These are the activations of a small neural network, seen along a few directions. Each row is one input.
Each table varies a few parts of the input and shows all the possible inputs, shuffled.
A made-up example of a description, with smaller parts first: one of 8 places around a ring, together with either a single point or (one of 2 separate values, together with one of 4 places along a line) or one of 11 places along a line.
Shared parts are said once, and a part with two or three values counts as separate values.
In the rows, 128 means zero.

Other details of the inputs vary at random and push rows far along two fixed directions, the same in every table; ignore that.

A family of inputs:
R1: [136 111 172 128 141  96 109 164 138 162 119  92 133 138 123 150]
R2: [114 122 126 124 106 133 101 161 118 107  88 122  84 129 132 111]
R3: [158 196 135 129 136 160 121 121 190 179 122 143 193 158 139  69]
R4: [116  94  85 121 107 150 188  74  66  48 138 127 128  83 136 143]
R5: [110 128 112 125 134 114 157 118 100  82 157 110 137 117 137 137]
R6: [111 131 112 119 135 131 158 130 103  92 123 103 133 129 131 135]
R7: [139 133  76 118 112 166 163  88 122  73 118 167 131 112 132  96]
R8: [152 130 126 116 141 135 152 128 125 112 122 103 144 153 125 127]
R9: [119  80 197 130 134  68  69 207 125 177 101  73  79 149 117 173]
R10: [165 183 116 132 131 172 139  82 180 169 137 171 202 130 137  87]
R11: [ 99 130 112 123 108 136 133 138 114  98 116 145 103 111 133 105]
R12: [124 120 158 136 128 110  79 160 157 178 107 135 110 131 129 126]
R13: [103 128 107 126 130 115 169 118  92  67 147 115 132 119 132 134]
R14: [110 113 114 133 134 105 143 105  95 112 157 127 112 117 125 170]
R15: [170 186 134 143 143 159 104  92 197 221 137 161 185 152 135 103]
R16: [178 177 154 127 156 145 139 109 180 193 144 115 220 161 129 118]
R17: [120 116 125 123 128 128 157 116 104 113 141 122 138 112 126 152]
R18: [169 187 136 134 193 158 115 115 189 180 176 108 224 179  75 108]
R19: [187 175 148 121 162 147 146 112 180 181 151 107 212 174 133 107]
R20: [120 121 105 122 133 130 178  97 105  86 130 122 160 105 131 124]
R21: [133 124 159 137 117 126  78 157 149 177 107 135 104 142 129 127]
R22: [106 156  70 126 120 147 160  98 126  64 136 164 139 108 140  95]
R23: [139 113  95 133 123 150 171  55 101 117 147 144 151 104 127 160]
R24: [104 113 177 145 125  75  40 204 134 179 116 112  41 153 124 154]
R25: [ 91 116 107 121 105 133 124 151 104  80 101 134  77 111 131 116]
R26: [138 125  95 122 107 157 158  98 120  85 122 165 126 114 131  96]
R27: [128 104 103 131 133 126 161  72 107 122 142 138 143  95 125 161]
R28: [106 116 140 126 114 111 101 166 128 119  97 126  94 118 131 106]
R29: [138  88 188 134 113  98  51 201 138 176  95 117  46 159 119 146]
R30: [126 145 142 142 131 126  88 140 155 194 127 144 110 137 129 132]
R31: [114 104 106 131 125 127 155  92  91 120 147 134 118 104 124 171]
R32: [128 123 160 133 123 111  85 166 155 165 105 131 110 127 128 118]
R33: [174 171 150 130 157 144 134 103 178 203 145 120 217 164 130 128]
R34: [111 103 111 124 124 128 161 102  92 106 143 133 129 104 126 163]
R35: [131  85  71 136  96 160 162  52  88  80 135 194  85  79 128 143]
R36: [106  81 125 122 120 108 145 131  83  82 123 100 103  96 132 151]
R37: [162 104 169 131 139 108 104 144 134 182 130 100 108 164 114 170]
R38: [108 103 192 133 140  62  70 213 117 162 125  73  75 164 119 176]
R39: [112 118 111 127 128 114 163 109  94  80 155 128 134 107 128 152]
R40: [150  93 126 124 125 132 155 100 106 116 138 131 126 126 120 160]
R41: [113 129 115 129 112 141 131 121 124 119 127 161 116 102 132 121]
R42: [150 177 110 120 164 144 168  93 162 136 134 116 219 142 136 103]
R43: [125  88 114 122  94 137 127 129  99  80 115 145  71 105 131 121]
R44: [167 188 148 126 158 146 146 117 173 177 135 102 218 172 134 100]
R45: [114 127 104 121 130 139 172 102 100  93 148 117 149 108 137 135]
R46: [122 116 142 121 129 118 123 160 103 109 101  80 108 145 127 141]
R47: [100 122 180 132 120  79  49 227 137 148 112  94  54 153 133 124]
R48: [106 117 125 124 116 117 103 161 127 107  90 125  91 117 131 109]
R49: [123 129 157 127 126 110  81 174 156 160 107 116 110 131 135 106]
R50: [104  84 111 141 106 120 111 110 102 119 113 157  70  84 129 149]
R51: [101 124 100 123 107 144 139 119 110  93 129 151 107  95 139 111]
R52: [142 100 120 128 103 141 130 118 119 106 118 161  96 112 125 125]
R53: [105 131  97 123 135 119 166 120  96  61 139 110 131 123 133 136]
R54: [100 114 181 138 123  76  45 215 137 166 112 112  52 154 126 144]
R55: [194 165 153 124 158 144 147 106 180 187 150 123 210 168 124 121]
R56: [ 97 133 128 130 113 108 109 165 121  99 122 133  89 127 133 108]
R57: [134 144 122 126 114 150 120 121 142 131 121 142 136 121 140  98]
R58: [151 196 145 124 166 139 149 127 175 181 145 103 216 171 135 102]
R59: [137  96 145 120 122 116 142 150  98 100 116  95 102 144 120 141]
R60: [114 143  94 132 117 137 146  99 127  92 148 174 134 100 136 112]
R61: [117 124  80 137 136 169 123  94 121  81 154 166 125 107  77 107]
R62: [119 143 119 133 124 141 120 118 144 153 132 162 131 119 133 120]
Description of these inputs: one of 2 separate values, together with either a single point or (one of 5 places along a line, together with one of 6 places along a line).
Question: The inputs of R12 and R9 match in every part but the choice among 2 separate values. If R60 is changed in the same way as R12 into R9, which row does it become?
Answer: R39
Question: The inputs of R25 and R6 match in every part but the choice among 2 separate values. If R3 is changed in the same way as R25 into R6, which row does it become?
Answer: R44
Question: Change only the place on the line of 5 in R55. List by row number the other rows that result.
Answer: R1, R16, R17, R39
Question: Change only the choice among 2 separate values in R48. List by row number the other rows that result.
Answer: R42
Question: Start at R8 and move only the place on the line of 6, one step at a time. The first step leads to R59. Which rows follow, in order?
Answer: R19, R55, R40, R37
Question: Start at R43 and move only the place on the line of 5, one step at a time. The first step leads to R57. Which rows follow, in order?
Answer: R49, R51, R47

A family of inputs:
R63: [114  98 148 126 129 101 130 150 102 114 146 102 111 118 124 156]
R64: [169  78 156 114 102 138 135 149 103 110  89  99  90 149 129 136]
R65: [167 186 147 135 154 156  96 115 209 216 148 157 205 150 118  90]
R66: [107  83  91 139  86 140 141  85  85  74 141 185  78  65 129 139]
R67: [104 151  82 122 126 166 162  98 119  83 121 145 159 105 124  92]
R68: [123 135 195 128 151  87  84 200 141 199 120  53 122 168 130 156]
R69: [170 118 126 109 115 154 206  77 114 108 117 118 189 112 153 125]
R70: [159 150 101 127 162 150 161  82 150 125 142 134 189 142 107 116]
R71: [157 190 125 142 141 161 118  84 189 211 143 161 194 138 142 102]
R72: [ 98  85 143 135 101 118  81 159 104 141 103 127  46 108 125 152]
R73: [138 133 121 127 139 148 130 121 121 124 130 109 134 147 111 139]
R74: [180 190 127 128 164 137 145 100 185 184 153 142 195 184 138 117]
R75: [131  92 131 110  80 137 141 153  98  71  74 121  83 113 151 100]
R76: [141 113 160 127 136 117  89 172 129 136 134  99 101 160  97 140]
R77: [140 137 172 129 134 108  88 184 135 177 120  93  88 192 124 154]
R78: [ 92 126  91 123 108 150 140 125  98  68 113 134 107  98 131 112]
R79: [137 138  84 127 132 161 167  78 108  98 152 137 145 124 122 129]
R80: [118  84  48 123 115 156 199  46  64  15 140 159 114  75 116 148]
R81: [133 120 173 142 127  93  56 173 159 197 105 122  87 144 133 134]
R82: [ 91  54 103 134  95 114 114 122  78  81 105 156  39  71 127 153]
R83: [139 115 170 130 126 100  93 181 126 148 137 113  78 176 117 153]
R84: [116 109 153 136 125 129  80 159 132 172  98 120  94 128 106 138]
R85: [114 139 117 125 129 139 131 139 135  96 126 139 142 118 113  92]
R86: [157 171 146 125 181 121 148 114 181 185 138 100 232 154 124 121]
R87: [104 155  80 129 111 155 158  92 113  79 133 153 139 100 151  97]
R88: [130  99 127 128 133 110 118 139 109 110 127 109  86 137 118 148]
R89: [130 121 116 133 126 133 106 111 146 149 116 153 130 109 123 124]
R90: [106 112 149 124 123  98 135 154  93 134 125  96 102 137 141 173]
R91: [145 141 131 136 140 151 113 111 169 169 136 164 167 123 107 106]
R92: [166 186 145 136 152 150  99 112 209 221 156 162 197 149 126  89]
R93: [132 124 193 126 158  76  82 196 152 186 110  59 133 165 125 153]
R94: [108  97  59 130  83 158 185  47  81  54 152 220 101  58 138 138]
R95: [105  85 167 126 115  78 117 179  85 119 133 100  71 132 131 177]
R96: [107 136 142 125 110 107 109 177 123 111 124 139  82 136 139 114]
R97: [147 163 120 130 154 120 161  84 153 152 155 121 208 133 150 126]
R98: [148 161  88 133 127 150 158  58 163 154 143 199 174 114 150 114]
R99: [137 124 177 130 149 114  77 193 137 172 106  69 102 181  94 146]
R100: [111 111 150 125 134 112 125 153 103 132 121  78 124 127 124 162]
R101: [ 86  93 114 124 106 102 114 163  94  67 101 124  54 102 136 121]
R102: [102 121 131 125 114 123 104 169 119  88 119 126  97 118 121 108]
R103: [114 128  92 128 125 143 189  66  90  93 154 128 165  96 146 148]
R104: [103  57 105 126  99 123 139 126  54  40 140 132  43  97 106 161]
R105: [146 130  96 131 123 149 162  76 114  90 168 154 142 122 121 128]
R106: [132  98 154 128 135 114 100 166 114 119 129 102  93 150  88 143]
R107: [146 122 172 135 143  90  79 178 142 165 119  87  92 175 121 146]
R108: [ 91 107 112 125 101  99 128 156  94  73 104 142  58 112 149 129]
R109: [136 161 129 124 162 143 164 100 144 157 141 103 213 135 121 131]
R110: [ 96  68 127 126 120  88 141 141  74  81 120  98  80  97 133 171]
R111: [150 200 131 125 161 140 115 132 204 170 124 129 203 160 138  74]
R112: [143 218 134 126 156 151 116 134 201 191 134 125 202 166 145  69]
R113: [128 140  94 133 122 171 139  73 134 137 130 168 154  96 126 121]
R114: [124 154 186 134 129  96  57 215 168 169 120 103 100 169 134  99]
R115: [187 134 124 119 106 178 156  79 160 158 104 168 174 120 150  93]
R116: [117  99 137 132 118 118 108 147  85 111 125 100  67 141 120 159]
R117: [134 156 101 134 119 158 146  80 143 158 137 182 148 117 145 124]
R118: [116  89 133 134 121 112  95 143 127 138  96 136  88 107 110 139]
R119: [135 145 107 125 142 119 187  82 128 125 150 140 180 122 153 145]
R120: [128 122 118 125 138 134 166 101 113 100 157 125 170 105 122 141]
R121: [116 152  96 125 122 149 149 111 134  86 148 160 144 106 135  86]
R122: [123 163  89 129 127 138 152  95 145 101 132 156 159 113 153  88]
R123: [112 140  87 124 134 144 156 104 131  80 115 148 155 105 125  91]
R124: [119 102 184 125 145  90 104 185 123 149 125  75 123 144 104 156]
R125: [127 126 114 128 128 128 172  84 109 102 168 134 166 104 136 142]
R126: [109 159 172 127 125  99  76 213 147 170 100 101  87 172 145 117]
Question: What do these inputs look like to the network?
Answer: one of 4 separate values, together with either a single point or (one of 3 separate values, together with one of 5 places along a line)
Question: The inputs of R75 and R115 match in every part but the choice among 4 separate values. If R126 is changed in the same way as R75 into R115, which row does it become?
Answer: R117
Question: The inputs of R79 and R72 match in every part but the choice among 4 separate values. If R88 is changed in the same way as R79 into R72, which row does it become?
Answer: R82
Question: Change only the place on the line of 5 in R101. List by row number the other rows that result.
Answer: R108, R111, R122, R123
Question: Change only the choice among 3 separate values in R114. List by row number the other rows that result.
Answer: R87, R122
